These are the activations of a small neural network, seen along a few directions. Each row is one input.
In each table, some parts of the input vary, and every possible input appears once, in random order.
Descriptions start from the smaller parts, as in this example, which fits no table here: one of 4 places along a line, together with either a single point or one of 11 places around a ring or (one of 3 separate values, together with one of 8 places around a ring).
Shared parts are said once, and a part with two or three values counts as separate values.
In the rows, 128 means zero.

A family of inputs:
row 1: [158 107 128 111 158 120 121  95 112 137 123 161]
row 2: [146 105  94 121 149 145  93 158 160 137 116 171]
row 3: [157  80 120 114 162  96 121  76  92 121 147 151]
row 4: [114 163 170 126  74 150 168 204 152 115 108  40]
row 5: [ 86 165 149 153  99 144 210 178 155 120 131  58]
row 6: [151 105 148 101 167 129 105 116 120 133 135 154]
row 7: [ 93 184 162 175  18 142 118 150 138 125 136  84]
row 8: [146 107 146  98 178 119  93 116  99 104 129 146]
row 9: [149  79 139 102 172 119 107 103  86 120 159 144]
row 10: [ 55 198 131 161  37 136 159 120 140 125 154 103]
row 11: [151 101  76 125 139 142 106 127 156 139 108 174]
row 12: [ 43 177 128 166  79 132 203 141 148 132 142  87]
row 13: [161 121  91 132 156 115 111 109 131 152 103 150]
row 14: [154 106 127 108 167 108 112  93  93 109 117 154]
row 15: [155 122 110 127 165 123  94 134 137 151 113 144]
What is each input in this table made of?
Answer: either one of 5 places around a ring or (one of 2 separate values, together with one of 5 places along a line)
Change only the choice among 2 separate values in row 9. List by row number the other rows that result.
Answer: row 3
Change only the place on the line of 5 in row 9. List by row number the other rows that result.
Answer: row 2, row 6, row 8, row 15

A family of inputs:
row 16: [178  64 104  94 220 122  88 105 121 133 123 203]
row 17: [200  82 130  91 203  95  75  79  88 133 117 172]
row 18: [182  82 120  86 209 119  57  99 100 128 122 188]
row 19: [190  58 103  89 191 116  62  96 109 131 133 196]
row 20: [172  79 102  93 226 118  83 102 110 129 121 187]
row 21: [114 171 169 137  72 154 166 221 157 110 114  42]
row 22: [ 75 186  79 184  51 150 156 153 189 163 116 120]
row 23: [ 92 180 109 163  71 166 166 206 208 151  91  85]
row 24: [189  69 120  86 205 122  63 104 109 133 123 204]
row 25: [ 42 166 175 149  73 112 198 100  96 108 168  70]
row 26: [198  65 114  96 189 110  75  77  90 129 118 185]
row 27: [ 59 193 139 172  31 130 149  99 127 117 155 113]
row 28: [ 53 171 192 153  56 117 172 106  89  99 171  65]
row 29: [188  80 110  99 220  93 100  82  95 132 116 173]
row 30: [ 82 193  94 187  30 148 125 157 180 155 121 120]
row 31: [ 45 188 121 169  49 127 176  92 134 127 154 113]
row 32: [180  54  86  98 207 114  87  97 119 132 133 196]
row 33: [ 98 164 200 139  71 141 179 171 114 103 151  34]
row 34: [ 88 161 183 133  95 137 210 164 122 114 145  39]
row 35: [188  61  95 103 204 107  99  80  97 128 117 186]
row 36: [ 97 165 151 128  93 157 196 216 163 124 109  43]
row 37: [105 184 122 167  50 162 134 212 200 138  97  81]
Changing only one part turns row 20 into row 18. The same change can be made to row 34. Which row results?
Answer: row 33
What is each input in this table made of?
Answer: one of 2 separate values, together with either one of 5 places around a ring or one of 6 places around a ring
Change only the choice among 2 separate values in row 36. List by row number the other rows that result.
Answer: row 21

A family of inputs:
row 38: [150  90 138 104 130 139  42 147 126 106 140 169]
row 39: [179  96 137 134 150  83  83  38  61 123 150 168]
row 40: [ 73 163 191 125 142 124 190 151 110 118 150  47]
row 41: [131 149  44 154 143 140 124 134 191 172  67 179]
row 42: [ 60 136  79 169  69 134 206 115 155 139 136 131]
row 43: [143  93 119 124 140 142  45 117 133 125 157 204]
row 44: [ 68 188 174 159  67 120 112  84  94 118 168 127]
row 45: [187 157 115 128 102 151  76 197 164 142  71 122]
row 46: [125  89  80 113 159 134  70  94 148 141 164 222]
row 47: [105 137 129 148  99 145 224 195 160 134 135  42]
row 48: [164 162  86 169  97 142  54 138 173 170  83 169]
row 49: [ 94 176 212 122  87 131 130 135  88  93 150  74]
row 50: [ 46 185 134 149  84 107 140  62 105 132 174 146]
row 51: [ 89 169 224 111 125 128 178 151 105  94 140  55]
row 52: [153  84  94 108 197  88 149  22  73 121 135 179]
row 53: [137 148  57 146 168 139 141 176 196 164  60 144]
row 54: [151  69 138  81 211 158 124 191 138 132 133 130]
row 55: [177  69 150  90 214  98 166 102  75 132 123  90]
row 56: [158  78 112 101 218  89 161  63  78 115 127 137]
row 57: [159  93  98 122 169  72 110  15  73 138 156 187]
row 58: [108 152 138 162  16 143 122 145 140 115 140  83]
row 59: [130 151 154 140  40 157 147 175 138 105 141  65]
row 60: [163  73 171  70 187 157 110 193 135 109 128 134]
row 61: [ 48 169 150 135 140 114 186 116 114 106 150  91]
row 62: [142 155  45 161 119 131  83 115 193 186  78 188]
row 63: [167  84 156  83 149 154  65 176 121 105 137 151]
row 64: [196  88 173  95 157  95 104  95  54 105 131 116]
row 65: [ 78 185 194 141  62 119 105 109  89 100 150  90]
row 66: [127  79  97  94 212 149 122 147 149 121 137 177]
row 67: [189  77 185  81 192  96 150 108  69 110 119  94]
row 68: [116  82  75 102 185 149 107 105 149 127 143 216]
row 69: [ 38 178 136 139 111 115 172  78 106 115 160 132]
row 70: [187  94 158 112 143  79  82  64  54 106 132 134]
row 71: [ 74 137  92 163  97 133 224 160 164 127 131  92]
row 72: [125 139 166 132  82 150 201 195 157 109 128  43]
row 73: [183 148 124 115 142 152 126 214 184 148  62  99]
row 74: [ 93 150 120 183  24 145 130 116 143 140 151 119]
row 75: [ 68 145  81 177  43 128 164  99 157 158 149 140]
row 76: [172 160 103 149  84 138  51 168 166 147  73 137]
row 77: [164 143  91 130 165 150 141 213 189 171  65  98]
What is each input in this table made of?
Answer: one of 5 places around a ring, together with one of 8 places around a ring
Changing only the place on the ring of 8 turns row 40 into row 50. The same change can be made to row 77. Which row results?
Answer: row 62
Change only the place on the ring of 8 in row 56. List by row number the other rows that result.
Answer: row 39, row 52, row 55, row 57, row 64, row 67, row 70
Change only the place on the ring of 8 in row 46. List by row number the other rows that result.
Answer: row 38, row 43, row 54, row 60, row 63, row 66, row 68

A family of inputs:
row 78: [158  67 151  81 219  97 121  68  65 121 162 159]
row 79: [ 83 210 171 164  46 134 164 153 139 126 117  58]
row 80: [ 78 177 163 173  25 144 173 165 147 127 137  58]
row 81: [216  73 103  94 201 138  65 154 134 138  94 172]
row 82: [188  87  62 115 201 126  82 117 163 163  94 206]
row 83: [ 51 196 158 159  33 166 153 192 171 130 133  72]
row 84: [169  74 164  84 202  97  86  76  61 111 165 157]
row 85: [ 80 176 134 161  55 129 198 147 140 126 134  50]
row 86: [156  86  68 118 177 107  88  64 118 149 120 219]
row 87: [ 52 184 131 160  52 156 193 176 172 117 146  79]
row 88: [ 69 185 152 156  28 160 165 178 166 115 144  82]
row 89: [ 34 196 136 164  58 161 181 192 177 129 134  69]
row 90: [ 95 179 156 157  35 134 171 148 133 123 131  55]
row 91: [170  94  78 120 161 108  52  72 110 139 122 219]
row 92: [199  66 152  74 212 112  85 129  90 102 116 145]
row 93: [145  77 115 105 194  98 106  36  76 119 150 195]
row 94: [157  84 127 104 177 101  71  41  66 107 156 191]
row 95: [186  59 137  70 226 114 123 120  95 112 115 147]
row 96: [ 62 174 141 178  47 138 201 164 152 129 139  54]
row 97: [203  71  91  93 218 137 101 146 145 148  90 174]
row 98: [198  89  75 116 181 129  44 124 153 154 100 202]
row 99: [ 68 212 149 167  67 128 193 155 145 129 117  54]
What is each input in this table made of?
Answer: one of 2 separate values, together with either one of 5 places along a line or one of 6 places around a ring
Changing only the choice among 2 separate values turns row 83 into row 89. The same change can be made to row 81. Which row results?
Answer: row 97
Change only the choice among 2 separate values in row 79. List by row number the other rows that result.
Answer: row 99

A family of inputs:
row 100: [ 91 161 111 167  71 149 166 156 178 166 139 108]
row 101: [113 158 140 139  98 158 182 181 174 149 121  83]
row 102: [105 180 163 138  90 159 118 184 155 121 112 100]
row 103: [187  50 135  84 190 122  79 118 102 119 150 165]
row 104: [136 157 121 144  70 141 156 183 161 124  90  78]
row 105: [ 90 166 163 164  61 109 156  87  88 123 162  84]
row 106: [113 161 195 136  86 116 175 114  90 102 148  62]
row 107: [193  89 110 101 227  98  81 117 108 139 119 160]
row 108: [114 160  94 172  46 136 138 155 167 133 104  99]
row 109: [ 86 184 135 166  63 150 100 160 158 134 129 119]
row 110: [ 78 160 169 114 103 127 171 149 127 107 135  79]
row 111: [176  63 123  97 213 115  89 105 106 149 100 167]
row 112: [170  80  93  89 180 124  85  84 100 128 130 206]
row 113: [180 111  86 104 214 102  81  69 116 138 116 194]
row 114: [ 84 155 141 139 115 145 193 167 137 101 131  76]
row 115: [ 55 160 141 146  79 120 153 122 131 127 151 103]
row 116: [167  79 102 113 195 104  97  74 110 137 100 214]
row 117: [185  60 116  83 196 126  83 121  94 135 130 162]
row 118: [ 61 155 113 168  90 137 180 138 144 118 147  99]
row 119: [175  70 109  96 175 122  78  74 114 110 147 201]
Changing only one part turns row 117 into row 112. The same change can be made to row 104. Which row results?
Answer: row 108
What is each input in this table made of?
Answer: one of 2 separate values, together with either one of 4 places along a line or one of 6 places along a line
Start at row 119 and move only the place on the line of 4, one step at a time. The first step leads to row 112. Which rows follow, in order?
Answer: row 116, row 113
